A small network was shown many inputs. Here are its activations along a few directions, one row for each input.
Each table varies a few parts of the input and shows all the possible inputs, shuffled.
Descriptions start from the smaller parts, as in this example, which fits no table here: ring(8) and (point or line(9) or (values(3) and line(6))).
Shared parts are said once, and a part with two or three values counts as separate values.

Other details of the inputs vary at random and push rows far along two fixed directions, the same in every table; ignore that.

Rows:
row 1: [-0.26,+4.34,+3.10,-0.95,-4.15,+0.12,+3.16,-4.51,-1.52,-1.83,+2.13,-1.26]
row 2: [-0.94,+0.15,-2.45,+3.82,-4.35,+1.77,+3.40,-5.87,+1.69,-3.08,+2.87,-0.62]
row 3: [-1.61,-0.79,-4.57,+3.90,+4.33,-1.20,-3.38,+1.25,+4.84,-1.86,-4.18,+1.19]
row 4: [-5.43,+3.62,-0.71,+3.71,+5.39,+5.09,-2.27,+1.42,+5.81,-3.91,-1.16,-1.40]
row 5: [+1.25,-3.82,+0.11,+0.52,-2.63,+1.61,-0.82,-0.12,-1.89,-1.66,+2.79,+0.63]
row 6: [+2.12,-7.64,-2.19,+0.18,+1.89,-2.17,-8.42,+6.43,-3.01,+2.84,-2.16,+2.59]
row 7: [-4.41,+0.02,-0.18,+1.31,-4.01,+4.80,+1.68,+0.94,+4.46,-2.05,+2.53,-2.62]
row 8: [+0.80,+1.78,+3.74,-0.69,-3.94,-1.37,+4.53,-4.48,+0.36,-0.72,+1.56,-1.88]
row 9: [-2.55,+3.41,+0.47,-1.14,+5.25,+1.06,+0.04,+0.66,+3.83,-1.31,-3.72,-1.06]
row 10: [+3.78,+1.95,-0.94,+0.03,-4.97,-2.38,+2.01,-6.25,-6.10,+1.01,+2.73,+1.91]
row 11: [+4.75,-2.36,-4.81,-1.18,+6.05,-3.45,-4.32,+0.26,-5.05,+3.05,-3.57,+4.08]
row 12: [+5.65,-3.15,-4.49,-2.43,+5.29,-4.44,-3.08,-0.57,-2.66,+4.00,-1.79,+3.76]
row 13: [-0.74,-1.63,-1.31,+1.80,+4.41,+3.42,-5.09,+4.27,-0.87,-1.00,-0.28,+1.42]
row 14: [-3.50,+6.99,+3.96,-0.69,-5.31,+2.54,+6.27,-1.83,+2.37,-2.95,+2.61,-2.67]
row 15: [+2.10,-3.57,+0.75,+2.33,-5.75,+1.92,-3.13,+0.46,-7.46,+1.59,+5.27,+0.98]
row 16: [-4.16,+1.01,-0.11,-2.09,+4.04,+1.15,+0.71,+4.98,+5.70,+2.14,-3.11,-2.07]
row 17: [+6.57,-2.00,-0.62,+0.14,-4.41,-4.45,+2.28,-5.96,-5.94,+2.97,+1.89,+1.62]
row 18: [-2.18,+2.25,-0.02,-2.39,+6.70,-0.01,+0.07,+0.90,+6.76,-0.18,-2.74,-1.08]
row 19: [-2.69,+4.40,-3.57,+1.21,+6.26,+0.40,+2.06,+0.52,+6.78,-0.79,-4.72,-1.59]
row 20: [-2.17,+3.66,+2.65,-1.53,-6.12,+1.39,+3.43,-0.59,-1.22,+0.80,+2.91,-1.71]
row 21: [-0.89,+1.08,+1.46,-1.40,+2.52,-0.14,+1.67,+3.06,+1.65,-0.25,-2.01,-1.15]
row 22: [+0.01,+1.87,+4.04,-2.10,-4.43,-0.52,+5.09,-2.08,+1.17,+0.17,+3.30,-0.94]
row 23: [-2.88,+1.40,+2.41,+2.78,-4.34,+1.83,+1.27,+0.86,+4.89,-4.06,+0.22,-1.67]
row 24: [+4.09,-0.57,+3.46,-0.55,-4.46,-3.12,+2.61,-4.00,-5.18,+0.13,+1.99,-0.51]
row 25: [+4.74,-3.30,-1.89,+4.83,-4.49,-1.39,-2.32,-5.37,-9.58,+0.85,+4.51,+3.24]
row 26: [+3.26,-4.81,-0.37,-3.38,+1.50,-2.33,-4.15,+3.85,-7.52,+5.18,-0.91,+2.66]
row 27: [-1.42,-0.15,+1.05,+2.12,-4.13,+2.43,+2.28,-4.09,+1.57,-4.26,+3.29,-1.53]
row 28: [-1.00,+0.05,+0.37,-2.45,+5.39,-0.23,-0.13,+4.12,+3.31,+0.70,-3.38,-0.49]
row 29: [-2.50,-0.59,-0.88,+2.33,+3.95,+0.28,-3.86,+2.41,+5.91,-3.21,-3.89,-0.31]
row 30: [+0.08,-2.66,-0.46,-3.99,+2.79,-1.66,-1.90,+3.92,-0.12,+4.45,-0.57,+0.84]
row 31: [+2.12,-4.78,-1.09,-2.99,+3.59,-2.73,-3.71,+5.39,-4.47,+4.65,-2.42,+1.01]
row 32: [-1.98,+3.86,+3.11,-1.06,-1.85,+1.76,+4.03,+0.03,+1.50,-1.43,-0.01,-1.39]
Each input here is: line(4) and (values(3) or line(5)).
The inputs of row 20 and row 14 match in every part but the line(4) part. If row 30 is changed in the same way as row 20 into row 14, which row does it become? -> row 22
Change only the line(4) part in row 26. List by row number the other rows that result. -> row 9, row 11, row 32
Start at row 3 and move only the line(4) part, one step at a time. The first step leads to row 29. Which rows follow, in order? -> row 23, row 6
Start at row 1 and move only the line(5) part, one step at a time. The first step leads to row 9. Which rows follow, in order? -> row 24, row 8, row 18

Rows:
row 33: [-2.81,+2.94,+1.84,-0.43,-0.41,+0.86,+3.24,+0.55,+4.95,-1.32,-1.02,-2.23]
row 34: [+0.12,+1.82,+1.46,+1.17,-2.58,+1.05,+1.54,-2.85,-1.58,-1.56,+2.10,-0.40]
row 35: [+1.69,-0.92,+0.72,-1.77,-0.73,-1.40,-0.03,+0.55,-3.16,+2.43,+0.44,+0.53]
row 36: [+2.60,-1.94,-2.16,-1.68,+3.84,-2.27,-2.67,+0.61,-2.24,+2.03,-1.57,+2.05]
row 37: [-2.55,+3.09,+2.84,+0.45,-2.84,+2.42,+2.73,-0.77,+1.36,-1.96,+1.87,-1.97]
row 38: [-2.91,+2.36,-0.32,-1.52,+3.74,+1.15,+0.54,+2.66,+4.73,+0.16,-2.16,-1.23]
row 39: [-2.74,+0.86,-0.54,+0.49,+0.60,+2.05,+0.17,+1.99,+3.03,-0.57,-0.48,-1.13]
row 40: [+1.64,-1.97,-2.46,-1.20,+6.20,-2.35,-3.16,+2.30,+0.33,+1.05,-3.89,+1.65]
row 41: [+2.37,-4.09,-2.32,+0.91,+2.68,-1.62,-4.92,+1.16,-2.26,+0.52,-1.35,+2.25]
row 42: [+2.33,-2.49,-0.43,+1.60,-2.85,-0.97,-0.39,-2.34,-2.87,+0.05,+1.94,+1.02]
row 43: [+1.49,+0.18,+0.32,+1.21,-3.06,+0.09,+0.35,-2.48,-3.69,-0.22,+2.25,+0.79]
row 44: [+1.54,-1.76,+0.62,-0.42,-1.76,-0.17,-1.44,+0.58,-4.20,+1.07,+1.48,+1.12]
row 45: [-1.82,+2.65,+2.37,-0.68,-2.56,+0.82,+3.86,-1.16,+2.86,-0.93,+0.66,-2.01]
row 46: [-2.61,+2.29,-3.10,-0.91,+8.16,+0.63,-1.57,+3.25,+4.79,+0.59,-4.64,-0.17]
row 47: [-2.50,+2.64,-0.62,+2.14,-1.46,+2.25,+2.24,-1.48,+3.29,-1.85,+0.68,-1.47]
row 48: [+2.76,-1.47,-0.50,-0.99,+0.37,-2.28,-0.40,-1.55,-2.49,+0.96,-0.23,+1.21]
row 49: [-0.07,-1.76,+0.87,+0.83,-2.26,+0.10,-0.87,+0.36,-0.19,-0.66,+0.94,-0.06]
row 50: [+1.47,-2.43,+1.43,+0.79,-5.06,-0.35,+0.78,-1.36,-2.67,+0.23,+2.97,+0.05]
What is each input in this table made of? -> values(2) and (line(4) or line(5))
The inputs of row 35 and row 46 match in every part but the values(2) part. If row 44 is changed in the same way as row 35 into row 46, which row does it become? -> row 43
Change only the line(4) part in row 48. List by row number the other rows that result. -> row 36, row 40, row 46
